A small network was shown many inputs. Here are its activations along a few directions, one row for each input.
In each table, some parts of the input vary, and every possible input appears once, in random order.
A made-up example of a description, with smaller parts first: values(2) and (point or ring(9) or (line(6) and ring(8))).
Shared parts are said once, and a part with two or three values counts as separate values.

Rows:
x1: [-16 -18 -26 -14 -16 -34  31 -39 -26 -41 -35   5  19  20   8]
x2: [-42 -49  28   4  61   9 -75  65  -8 -15  17  57 -34 -49 -20]
x3: [ 17  33  25  26  -4  31   4  25  32  58  25   0   7   1 -16]
x4: [-18 -27   5  30  17 -34  21   1 -15  23   7 -30   6   1  37]
x5: [  5  13  10  11   4   3  -9  27   5  45   0   8   6 -28   1]
x6: [ 28  36 -13 -22 -31  49  13 -22  27 -20 -22  34  37  11 -35]
x7: [ 14  21   4 -32  -2 -38  32 -38  -7 -32 -19 -49  29  71   8]
x8: [ 14  18 -19 -13 -31  35  -7 -26   4 -18 -49  20  -5  -6 -24]
x9: [  0  13  12   1  41 -23  29   8   1  19  19 -91  18  54  28]
x10: [ 28   8 -30 -12 -58  -6  20 -47  -4 -20   5  10 -16 -11  13]
x11: [ -3   4 -16  25 -18   2  16   4  -2  43  59 -28 -24 -22  30]
x12: [-28 -50  20  -4  38   7 -76  42  -7 -43  -8  64 -42 -41 -30]
Describe the family of inputs behind these rows.
Answer: values(2) and (point or line(5))
The inputs of x7 and x9 match in every part but the values(2) part. If x12 is changed in the same way as x7 into x9, which row does it become?
Answer: x2
Which other rows does x10 become when the values(2) part takes its other values? List them by row number.
Answer: x11

Rows:
x13: [ 22   3 -20 -11 -29 -40  44 -37  -9 -40  18 -47  -7  32  31]
x14: [ 29  -2 -14 -33 -28  52 -66  -4  13 -61 -14  65 -24 -40 -38]
x15: [-47 -49 -30  12 -33  -3 -33   2 -53 -11  -7  58 -24 -89  31]
x16: [ 14  50  -5  -2 -31  15  35 -15  20  42 -27   9  59  24 -22]
x17: [ 26  21  -2 -16 -40  -9  31 -66  -2 -23 -61  19  31  27 -14]
x18: [ 11  18 -31   2 -12   2  45 -14   2  38  77 -62  -9  -5  34]
x19: [  3 -27  14 -25  26  26 -53  17  20 -64 -10  33 -33  -1 -56]
x20: [ 17  -9 -32 -16 -26 -25  44 -52 -12 -30  41 -43 -35   8  53]
x21: [-31 -28  32  36  59  18 -52  59  31  24  27  28 -17   3 -38]
x22: [ -34  -28  -21   28  -20   12  -25   37  -43   62   25   50  -21 -101
   13]
x23: [ 22  41   5 -16 -21  74 -69  29  26   6  24  57 -11 -44 -45]
x24: [ 17  29 -26   4 -15 -14  49   7   9  27  54 -58  25  24  18]
x25: [-54 -59 -12  27  29 -10 -32  15 -12 -26  -9  58 -28 -41   3]
x26: [-34 -58  29  13  43 -15 -51  30  17 -47  -4  43 -33   9 -27]
x27: [ 25  18  -9  -4 -29 -10  41 -59   1 -16 -77 -11  14  29   1]
x28: [ 33   2  13  -8 -28 -13  48 -53 -16 -32 -44 -28  26  40  16]
x29: [ -1  21  41 -12  31  43 -56  56  25  -4  27  25  -8 -14 -54]
x30: [-44 -33  10  46  35   6 -32  50 -12  37  28  48  -7 -48 -10]
x31: [ 19  10  -8 -19 -25 -31  46 -45 -14 -25 -16 -32  -6  48  21]
x32: [ 17  35   9   7 -16  15  52  -6   4  32  -8 -38  55  36   8]
x33: [-15  -8  31   2  91 -32 -29  50  -5  45   0 -67   5  13  22]
x34: [  6  43 -13  -4 -13  -3  49   1   5  40  20 -41  23  42  12]
x35: [ 15  42   7   4 -22  10  44 -13  17  43 -32 -21  49  24  -3]
x36: [-17 -32  32 -15  77 -66 -30  11 -12 -16 -33 -46 -23  26  44]
Describe the family of inputs behind these rows.
Answer: values(2) and (point or line(5) or line(6))
The inputs of x36 and x33 match in every part but the values(2) part. If x27 is changed in the same way as x36 into x33, which row does it become?
Answer: x35
Which other rows does x26 become when the values(2) part takes its other values? List them by row number.
Answer: x21
Which other rows does x22 become when the line(5) part takes its other values? List them by row number.
Answer: x21, x23, x29, x30

Rows:
x37: [ 16  -8  22 -23   9  15 -41 -15  22 -69 -58  36  -5  26 -47]
x38: [ 36  50  -7 -12 -40   2  55 -29   5  26  -4 -56  33  33  15]
x39: [-57 -39  38  37  85  10 -76  96  11  49  43  41 -23 -51 -15]
x40: [ 31  59 -15 -11 -32   2  67 -30   6  30  -5 -49  37  46   8]
x41: [-22 -48  -3   2  17  11 -52  29   4 -44  25  49 -53 -44 -10]
x42: [ 20  44 -11   3 -32  -7  70 -25  10  32   8 -53  45  48  10]
x43: [ 11  -1  -4  -2 -11 -45  56 -43 -20  -6   0 -59  16  45  50]
x44: [-45 -56  16   5  56  -3 -91  62 -16  -9  16  40 -47 -60  -3]
x45: [ -8 -16  -3   6   2  38 -50  42  12   0  40  58 -30 -55 -27]
x46: [ -9  -6 -18   5 -47  59 -35  -1  -1  -1 -15 105 -13 -72 -36]
x47: [-21 -40 -26   4 -31  32 -45 -20 -16 -40 -40  96 -34 -66 -28]
x48: [ 26  28  23 -14  -7  49 -32   4  33 -25 -40  43  18  13 -62]
x49: [ 20  36  -5   1 -23 -12  63 -22   0  36  23 -50  40  32  30]
x50: [-70 -70  39  38  97 -15 -78  84  -9  14  23  31 -41 -40  -6]
x51: [ 14   5 -13  -5 -17 -46  64 -41   0 -15 -11 -58  20  60  29]
x52: [ 28  45 -11  -6 -26  -6  54 -24  -9  34  13 -48  33  19  22]
x53: [ 18   8 -10  -8 -11 -41  45 -44 -21  -9  -6 -56  10  32  35]
x54: [ 28  11 -13 -15 -20 -34  50 -47 -10 -15 -27 -64  10  42  30]
x55: [-37 -22  13  11  47  25 -83  74   5  28  38  48 -28 -71 -16]
x56: [ 22  19 -12 -15 -16 -35  57 -51  -5 -15 -23 -56  14  63  21]
The inputs of x47 and x46 match in every part but one. If x56 is changed in the same way as x47 into x46, which row does it become?
Answer: x40
Describe the family of inputs behind these rows.
Answer: values(2) and (point or line(4) or ring(5))
A walk changes only the line(4) part. It starts at x47 and steps to x41. List the rest of the walk in order.
Answer: x44, x50

Rows:
x57: [  -6    6   29   38   25  -35   61   25  -25   76   66 -110   -2   23
   65]
x58: [ 43  53 -45 -28 -88 -13  85 -76 -22   5  -1 -45  13  22  34]
x59: [ 16  42 -10  -9 -20  69 -15  23  55   7  -4  84  11 -11 -78]
x60: [-62 -91  24  28  72 -56 -64  23 -36 -25  26 -19 -41 -15  45]
x61: [-12  27  10   0  36  49 -30  63  30  49  13  51   8 -31 -42]
x62: [  13  -45   21  -14    6   -1  -28  -21   -3 -108  -67    7  -14   29
  -30]
x63: [ 20  48   8 -12  23 -36  54   7  11  44  15 -84  27  62  19]
x64: [-30 -53  27  -4  67 -29 -56   7 -11 -53 -49  -2 -24  21  -3]
x65: [-43  -9  -7  20  49  17 -36  81  12  76  88  52  -5 -78   8]
x66: [ 10 -54 -26 -14 -35 -27 -13 -67 -26 -88 -68  43 -45 -20  13]
x67: [   9   22  -26   16 -103   62  -13  -20   -5   23  -13   83   10  -77
  -32]
x68: [ 42  57  -4 -22 -33   2  56 -46  20  -5  -8 -60  63  73   0]
Describe the family of inputs behind these rows.
Answer: values(3) and line(4)
The inputs of x68 and x57 match in every part but the line(4) part. If x62 is changed in the same way as x68 into x57, which row does it become?
Answer: x60
Which other rows does x61 become when the values(3) part takes its other values? List them by row number.
Answer: x63, x64
